Look-ups in named tables: a row name and a column name give one cell, copied from the table.

muvefe:
         gozeso  sadus  retotub
meb          81     70       91
lif          81    110      147
vuvuros      71     57       63
luruper      59    157      143
durekas      60     38      113
buk         102    120      188
nak         157    193        9

What is the retotub of lif in muvefe?
147
What is the gozeso of buk in muvefe?
102
What is the gozeso of nak in muvefe?
157
What is the retotub of nak in muvefe?
9
What is the sadus of durekas in muvefe?
38
What is the sadus of buk in muvefe?
120
What is the retotub of vuvuros in muvefe?
63
What is the retotub of meb in muvefe?
91
What is the sadus of vuvuros in muvefe?
57
What is the gozeso of meb in muvefe?
81
What is the sadus of meb in muvefe?
70
What is the sadus of nak in muvefe?
193
What is the gozeso of luruper in muvefe?
59
What is the sadus of luruper in muvefe?
157
Row with the largest sadus: nak

zagibu.tsv
	puva	faz	fut	pozad	zak	bem	fadup	nos	dizazi
zodota	158	151	155	194	137	132	93	135	147
fenu	137	133	97	118	83	120	111	146	130
kimuz	107	115	76	118	114	102	136	96	120
zekipan	119	148	96	108	50	110	97	163	99
ziletet	50	123	108	148	149	101	119	111	78
silamef	126	111	143	157	135	122	110	131	124
morag	125	165	91	60	100	144	80	161	121
div	156	138	152	116	127	120	145	115	164
gigo	142	107	107	123	102	120	110	123	96
zunodun	85	203	150	115	177	131	113	89	141
dap	90	147	111	154	136	100	100	135	134
voge	112	88	137	129	127	103	109	101	79
pigupa	145	126	104	176	104	172	106	168	120

voge, puva -> 112
zodota, zak -> 137
voge, fut -> 137
ziletet, fadup -> 119
gigo, pozad -> 123
zunodun, zak -> 177
voge, nos -> 101
gigo, faz -> 107
voge, pozad -> 129
zunodun, pozad -> 115
kimuz, bem -> 102
zekipan, faz -> 148
Which row has the largest zak? zunodun

suz:
|  | nar | tof | vomob | nesa | sofo | pov | dit | bik | gis |
|---|---|---|---|---|---|---|---|---|---|
| fiminan | 120 | 158 | 136 | 131 | 102 | 124 | 141 | 185 | 102 |
| gov | 108 | 169 | 84 | 113 | 178 | 141 | 110 | 108 | 175 |
| rumopup | 170 | 82 | 48 | 119 | 75 | 83 | 109 | 131 | 161 |
| kigem | 124 | 137 | 52 | 107 | 110 | 118 | 81 | 109 | 147 |
| zefugu | 201 | 113 | 153 | 208 | 137 | 103 | 145 | 169 | 137 |
| bukub | 145 | 143 | 117 | 65 | 137 | 142 | 118 | 152 | 123 |
| tepek | 145 | 163 | 171 | 154 | 128 | 101 | 180 | 169 | 107 |
| defip | 117 | 148 | 176 | 117 | 142 | 149 | 97 | 119 | 138 |
| nukozug | 122 | 88 | 129 | 122 | 138 | 64 | 158 | 161 | 119 |
| gotiso | 168 | 61 | 141 | 124 | 96 | 131 | 116 | 143 | 81 |
| sol | 126 | 115 | 106 | 131 | 129 | 97 | 106 | 141 | 150 |

What is the nesa of bukub in suz? 65
What is the sofo of rumopup in suz? 75
What is the pov of gotiso in suz? 131
What is the dit of sol in suz? 106
What is the gis of nukozug in suz? 119
What is the nesa of sol in suz? 131
What is the nesa of tepek in suz? 154
What is the bik of fiminan in suz? 185
What is the dit of gov in suz? 110
What is the nesa of fiminan in suz? 131
What is the gis of tepek in suz? 107
What is the dit of gotiso in suz? 116
What is the gis of kigem in suz? 147

